A small network was shown many inputs. Here are its activations along a few directions, one row for each input.
Each table varies a few parts of the input and shows all the possible inputs, shuffled.
A made-up example of a description, with smaller parts first: one of 4 places along a line, together with either a single point or one of 9 places around a ring or (one of 3 separate values, together with one of 5 places around a ring).
Shared parts are said once, and a part with two or three values counts as separate values.

Other details of the inputs shift rows strongly along two fixed directions, in all tables alike. That doesn't count.

Table:
x1: [ 10   9  15  21 -13  11  11 -54   5   7   8]
x2: [ 30  -4   0  15 -19  13  27 -31 -14  -5  27]
x3: [-20  -1   3 -10  14  -3 -13  30  -8 -14 -23]
x4: [  8  13  12  21 -10  13  18 -48 -16   9   9]
x5: [-16  -1   6 -18   6  -1  -2  29  -2  -6 -30]
x6: [  0 -12  24  -7  -4  26 -31 -29 -23 -16 -14]
x7: [ 23 -24  20 -19 -25  33 -10 -13  -2 -25  -1]
x8: [ 23   3  17 -25 -18  28 -10 -14 -24 -25 -10]
x9: [ -3 -10   6 -13 -11  45 -24 -20 -24 -15  -1]
x10: [-23   1  -6 -10   4   0 -17  29  -4 -12 -24]
x11: [ 20   8  21 -24 -23  33 -10 -13 -11 -29  -8]
x12: [ 20  16   9  -2 -19 -13  11 -44 -14  -9  35]
x13: [ -5 -15 -11 -12  -4   7 -15  45  -3 -11  -5]
x14: [ -1  -4  -7   3  -2 -35  21  14   9  11  34]
x15: [ 10  14 -27  16   5 -28   4   7  12   9  10]
x16: [-32  -3  20 -26   3 -14 -20  21  -1   6 -11]
x17: [-14 -13   6 -21   8  13 -13  25  21   8 -18]
x18: [ 15  17 -11   9   3 -24  18   7  28  12   6]
x19: [  4 -12  18 -21  -9  44 -10 -20 -22  -9  -7]
x20: [ -9   0 -26  20  15 -12   4   0  14  25  13]
x21: [ 14  12 -18  16  15 -31   7   8   9   8  11]
x22: [  8 -21  17 -22  -7  37 -16 -27 -14  -7 -10]
x23: [-19  -9  -1 -13  19  13 -17  32  -5   2 -11]
x24: [-9 12 -9 15 10 -2 24  7 23 25 12]
x25: [ -3   8 -10 -18   0   0 -21  38  -4 -12 -15]
x26: [-10   8 -23  24   9 -28   8  -2  12   9   0]
x27: [  1  15   0  29 -12  13   3 -48 -18   3  15]
x28: [-15  -9  11 -16   9  -1 -16  21   5  11 -32]
x29: [-23   5  16 -13   3  10 -10  28  11   5 -27]
x30: [-14   9 -17  27  10 -22   1  -3  12  24   1]
x31: [ 28 -12 -12  22 -19   8   7 -37  -9  -9  30]
x32: [-10  20  -6  18   5 -17  29   5  20   9  -1]
x33: [  9  21 -18  17  13 -25  14  14   2   6  13]
x34: [ 35 -13  -1  14 -17   7  21 -38  -7  -2  24]
x35: [ -4  -3  24  -6  -6  32 -25 -23 -30 -18 -11]
x36: [ -1 -12   5 -19  -7  11   0  45  13  -9  -9]
x37: [ 12 -10 -19  21  11 -24  14  15  10   9  20]
x38: [  9  -3   1 -27   4  -7 -13  31   6  -4 -24]
x39: [ 17   3   5  16  -9   0  19 -53  -8  -4   5]
x40: [ -6  -2 -17  20  24 -15   7   1  11  23  14]
x41: [  7  -1 -18  23   9 -18  20  21   3   6  23]
x42: [ -6  11  -6  17   7 -23  22  -1  27  11  -4]
x43: [-18   4  -5   1  11 -26  15   0  11  26  27]
x44: [-15 -10   2 -11  15  -9 -20  24   0 -12 -26]
x45: [-28  -4  14 -30   2 -20 -12  22  -1  -9 -13]
Each input here is: one of 5 places around a ring, together with either a single point or (one of 2 separate values, together with one of 4 places along a line).
Changing only the place on the ring of 5 turns x20 into x31. The same change can be made to x9. Which row results?
Answer: x13
Which other rows does x27 become when the choice among 2 separate values takes its other values? List them by row number.
Answer: x30
Which other rows agree with x5 in the place on the ring of 5? List them by row number.
Answer: x3, x10, x26, x32, x39, x42, x44, x45
Which other rows does x4 become when the choice among 2 separate values takes its other values? List them by row number.
Answer: x28
Start at x45 and move only the place on the ring of 5, one step at a time. The first step leads to x16. Which rows follow, in order?
Answer: x43, x14, x12

Table:
x46: [-18  -1 -11  22   0 -11  19   7  25  17  -5]
x47: [  8  -6  -3  14   9 -24  12  13  26  11  10]
x48: [ 21   7  -5   7 -15   9  20 -20 -21  -2  24]
x49: [-13  10 -11  15  20 -15  -1  10   2  27  17]
x50: [ 15 -11   5 -21   2   9 -12  26   2   4 -18]
x51: [ 13  -8  14 -26 -21  34 -15 -12 -27 -24  17]
x52: [ 10  -6   2   4 -15  -1  15 -26 -14  -7  36]
x53: [ 20  13  -5  12  -6  14  24 -21 -17 -13  19]
x54: [-23  20  29 -22   5  -9 -16  10  -4  -2 -25]
x55: [  7  14   1  24   9  15   8 -34 -20   0   7]
x56: [-10 -10  -6  -7  -5  -6 -24  16   1 -18 -24]
x57: [-15  -6   3 -16   2  23 -15  20  13   2 -11]
x58: [  2  16 -30  13  19 -20   8   9   7   6  -3]
x59: [  1  -6  14  -7 -24  50 -15 -24  -8 -16 -14]
x60: [  3  -3   7  19   0   0   7 -38 -24   7  11]
x61: [ -4   2 -12  -7  -4   4 -27  20   0 -14 -23]
x62: [-19  -2  -5  15  18 -25   2   6   3  22  15]
x63: [ -8  11 -12  18  19 -15   6  11  -5  28   3]
x64: [  4 -23  12 -24   1  -2 -16  20   9  -1  -6]
x65: [ 31   4   5  14  -7  12   5 -27   6  -1  21]
x66: [-11  19  12 -32  -4 -18 -18   8   3 -13 -26]
x67: [-16 -10   1 -25   2  21 -15  17   8  11  -6]
x68: [  3  12  29 -32  -5 -10  -7  15  14  -5 -26]
x69: [ 17  13  -4  20 -22  13  16 -18 -11 -13  20]
x70: [-12  -3   0 -17   9  25  -3  17   6   1 -25]
x71: [ 13   1 -10  14   0  -5   9 -41 -12 -15   5]
x72: [ -2  -2 -12   7   2 -26  26  20  -1  10  13]
x73: [ -2 -10   4   5 -10  11  12 -41   2  10  23]
x74: [ -3  -1   2 -18  -3  11 -12  35  -2 -16   3]
x75: [-17 -20   6 -21   0  10  -4  14   2   7 -21]
x76: [  0  13 -26  14  11 -21  -3  11  14   8  11]
x77: [ -5   1  -9  12   3 -24  19  21  11   1  22]
x78: [ -7  -2 -22   5  10 -35   0   4  10  12  14]
x79: [-20  28   7  -3   2 -23  25  -1  27  23  -7]
x80: [-18   2  -3  24  19 -23   2   8   8  14  11]
x81: [  9 -22  11 -21   1  -2  -9  21   2   0 -19]
x82: [ 33   6   1  13   0  13  17 -29  -1  -3   7]
x83: [-21 -18   9 -16   1  13 -11  15  14  -2 -12]
x84: [ -6   1 -20  14  10 -32   0   6  15   4  10]
x85: [-13  17 -12  32  12 -11   2  13   6  17  -1]
x86: [-10  18  23 -34 -11 -10   1  23  -1 -16 -14]
x87: [ -1   9 -28   5  11 -24  -4   8   9  16  16]
x88: [ 25  -6   8  23 -17   2  12 -30   5  -6   7]
x89: [ 24 -20  24 -16  -9  28  -7 -24 -13 -27 -15]
x90: [ -5 -15  -6 -20   2 -10 -20  14  -9  -7 -20]
x91: [ -9 -10   5  -9 -13   2  -5  31  -3 -21 -12]
x92: [  1   2   7  24   8   4  11 -39 -19  -4   6]
x93: [-18 -15   6 -16   8  15   0  13   6  -4 -26]
x94: [ 17  -6   1 -20 -15  26 -26 -26 -30 -20  -9]
x95: [-12  14  -9  24  20 -12  -1  13   7  18  12]
x96: [ -6 -11   5 -18   3   3   3  28  -9 -21 -13]
x97: [ 30   0   2   5  -8   9   5 -29   1   7  26]
x98: [ 27  -8  19  -7 -23  37 -19 -17  -8 -23 -13]
x99: [ -2   2   8  33  -7   4   2 -36 -13  -4   7]
x100: [ -8   5 -17   8   8  -4  20   9  14  32   1]
Changing only one part turns x53 into x58. The same change can be made to x91. Which row results?
Answer: x56
Changing only one part turns x84 into x47. The same change can be made to x90. Which row results?
Answer: x81
What is each input in this table made of?
Answer: one of 5 separate values, together with either a single point or (one of 2 separate values, together with one of 5 places around a ring)
Start at x77 and move only the place on the ring of 5, one step at a time. The first step leads to x91. Which rows follow, in order?
Answer: x96, x72, x52
Which other rows does x72 become when the choice among 2 separate values takes its other values? List them by row number.
Answer: x48
Which other rows does x89 become when the choice among 5 separate values takes its other values? List them by row number.
Answer: x71, x92, x93, x96
Which other rows agree with x92 in the choice among 5 separate values? List them by row number.
Answer: x49, x54, x55, x60, x62, x63, x80, x85, x95, x99

Table:
x101: [ -3  -2  -3  -6  -1  -2  -1   7  24   1 -18]
x102: [  9  12  17   2 -25  14  -8 -41 -23 -24  24]
x103: [  8   6   4  17 -11 -11  -6 -37  -5 -10  19]
x104: [-19  13 -24  17  27 -33   9  48  13  32 -16]
x105: [-13 -25   9 -27  -5  -4 -19   7  -5 -10 -16]
x106: [  5  27 -16  27  -4 -14  42 -15  24  18  22]
x107: [ -3   9  -4  26  -4   3  -9 -31 -15  -5  19]
x108: [-30   2 -32  25  21 -38  20  23  13  31  11]
x109: [ 11  -8  19 -20 -10  11 -21  -9 -15 -14 -24]
x110: [ 21  18  13 -11 -13  16   0 -46 -25 -18  14]
x111: [ 19  21   5  15 -14  -4  25 -33 -14   3  17]
x112: [  4  -6   3  25   5  12  19 -39 -10  13  28]
x113: [-12 -10   3 -15   5  25 -25  22   5  12 -16]
x114: [ 21 -21  -5  -4 -10  35 -18  -2 -23 -25   1]
x115: [-22  -7   4 -16  18 -16  10  51  16  17   0]
x116: [ 14  -4 -37  23  16 -43  19  37  28  18  14]
x117: [ -9   3   0 -22  14  12 -30  13 -15  -9 -22]
x118: [ -7  -3  12 -30  -4  16 -13  31  10   7 -10]
x119: [-4  6 -2 26  7  3 15 -7 -1  1 -8]
x120: [ -5  -5   6 -39  13  -5 -34  25   0 -13 -31]
x121: [-10  -3   0  -8  -3  30 -13   2   3  -8 -21]
x122: [  1  -9  16  -8  -2   4  -6   5   3 -18 -28]
x123: [ 13   3  -6  17   0 -11  15 -21  22  27  17]
x124: [  1 -22  18 -12   3   6  -5  -7   1  -1   1]
x125: [-11   1  17 -17  -2   6   0  33   1 -17 -27]
x126: [ 25   5 -21  17  -6 -11  25   6   2   0  31]
x127: [ -4  -3   4  -5 -16   1  10 -22 -15  -7  18]
Changing only one part turns x107 into x103. The same change can be made to x121. Which row results?
Answer: x101
What is each input in this table made of?
Answer: one of 3 separate values, together with either a single point or one of 8 places around a ring
Which other rows does x108 become when the choice among 3 separate values takes its other values? List them by row number.
Answer: x105, x127

Table:
x128: [ -1  -1 -13  20   7  -9  16  -6  11  25  19]
x129: [-25   1 -13   4  20 -19   2  46  24  20 -21]
x130: [  1  -9   0 -20  -1  10 -17  32  -8 -17 -17]
x131: [  2 -13  20  -7 -12  30  -6 -37 -15  -9   0]
x132: [ -6  10   2   6   3 -11  20  -4  11  18   9]
x133: [ 11 -10  18 -24 -16  24 -17  -6  -5 -22 -18]
x134: [  4   0   2 -13   0  -6  -9  16   3  -8 -17]
x135: [ -8   3  14 -20  -4  16 -11  11   0  -8 -21]
x136: [ 16  -4  12  -1 -13   5   9 -29   2  -4  12]
x137: [  7  17   6  14 -10  -4  12 -44 -14  -3  22]
x138: [  5 -12   5 -18  -8  22 -13  21  -4 -18 -12]
x139: [  4   5 -16  20   9  -5   4  -7   0   8   8]
x140: [  3   0 -10  13   2   7   2  -5   4   8   3]
x141: [  0  -9  11 -27  -7   1 -21   6  -8 -19 -12]
x142: [  1   6  -2  18   3  -1   5 -21  -5   1   1]
x143: [ 19   3  -6  15 -13  -1  13 -34 -17  -9  32]
x144: [ -4  -5  -6   0   4   0 -13  -2  -9  -1   6]
x145: [ -5  25 -13  22  13 -28  23   5  13  18   6]
x146: [-24   3 -11   7  19 -28  -1  25  10  13  -3]
x147: [ -2 -10  -3  -8   3  -3   4  32   9   6   3]
Changing only one part turns x139 into x145. The same change can be made to x140. Which row results?
Answer: x135
What is each input in this table made of?
Answer: one of 4 places along a line, together with one of 5 places around a ring
